These are the activations of a small neural network, seen along a few directions. Each row is one input.
Each table varies a few parts of the input and shows all the possible inputs, shuffled.
A made-up example of a description, with smaller parts first: values(2) and (point or line(9) or (line(4) and ring(8))).
Shared parts are said once, and a part with two or three values counts as separate values.

Other details of the inputs vary at random and push rows far along two fixed directions, the same in every table; ignore that.

Rows:
R1: [ 11  -3   5  -4 -30  20  18   7   6   9 -14  20]
R2: [ -9 -17 -26   0  -6 -20 -42  15 -16  -3  14 -32]
R3: [ 13  13   2  12  23   5   9  -8  10 -14  -4   3]
R4: [-12  -5  28 -11 -33  17  40  -1   1   9 -26  28]
R5: [ 11  15   3  10  25   2  11  -9   9 -13  -4   3]
R6: [-36 -11   8 -23 -46  -4   9   8 -16  16  -5  13]
R7: [ -1   5 -20   8  30 -20 -28   2  -6  -9  25 -21]
R8: [  6  -3 -15   0   3  -2 -11   3  -4  11   5  -9]
R9: [ 51  37 -17  22  22  17  -2  -6  29  -6   5   9]
R10: [-13   7  19  -7 -26   3  24  -3   1  -2  -5  17]
R11: [-17 -20  -6   3   4 -11 -17   8 -14 -18   2 -19]
R12: [  1 -12  33 -20 -40  21  29  -5   7  16 -21  23]
R13: [-13 -36 -35  -2   3 -25 -54  21 -26   2  16 -45]
R14: [-29 -28  15 -25 -61   4  17  14 -18  17 -20  12]
R15: [  8  -1 -21  16  20 -13 -33   8  -2 -20  18 -24]
R16: [ -3  -2 -16  10  38 -19 -23  -3  -8 -15  14 -27]
R17: [-26 -14 -24  -1  18 -33 -40   9 -23  -8  28 -32]
R18: [ 6  4 -6 -5 -1  6  5  1  1 17  0  9]
R19: [ 14   2   5  10   2  17  13   0  10  -2 -10  11]
R20: [-30 -27 -20  -4  19 -25 -34  10 -26   6  15 -29]
R21: [ -2  12  22 -12 -49  18  36   0   8  10 -21  33]
R22: [-16 -13 -26  -5   2 -23 -38  11 -19   4  20 -27]
R23: [ 28  37   1  16  46  10  21 -19  22  -7   2  17]
R24: [  8  -6  -5   8  28 -16 -35  -3   1 -18  18 -30]
R25: [-4 -4  2  1  5  0  6 -2 -3  5 -3 -1]
R26: [ 43  41 -15  18  28  10   2 -13  25   2   8   8]
R27: [-34 -34  12 -13 -35  -3   4  12 -20   5 -13  -3]
R28: [ 37  35  -3  18  46  17  19 -16  25   6   1  19]
R29: [-27 -29  20 -24 -49  -5  -7   6 -13   5  -7  -6]
R30: [  3  10  13   2 -15   7  16   0   8  -7  -5  15]
R31: [-34 -19  12 -13 -38 -13   1  11 -18  -6  -3  -2]
R32: [ 48  25  12  18  46  22  13 -23  33  -3  -5   9]
R33: [-12  -6  47 -14 -24  16  39 -14   7  -6 -24  24]
R34: [ 40  36 -16  14  39  16   7 -12  24  15   5  17]
R35: [-11  11  12  -3   8   3  23  -9   2   0  -5  18]
Each input here is: ring(5) and (point or line(6)).
Q: Changing only the ring(5) part turns R7 into R28. The same change can be made to R17. Which row results?
A: R20
Q: Change only the line(6) part in R8. List by row number the other rows that result.
A: R1, R13, R14, R18, R34
Q: Change only the ring(5) part in R24. List by row number the other rows that result.
A: R12, R29, R32, R33
Q: Which other rows agree with R16 in the ring(5) part? List them by row number.
A: R3, R5, R11, R23, R33, R35
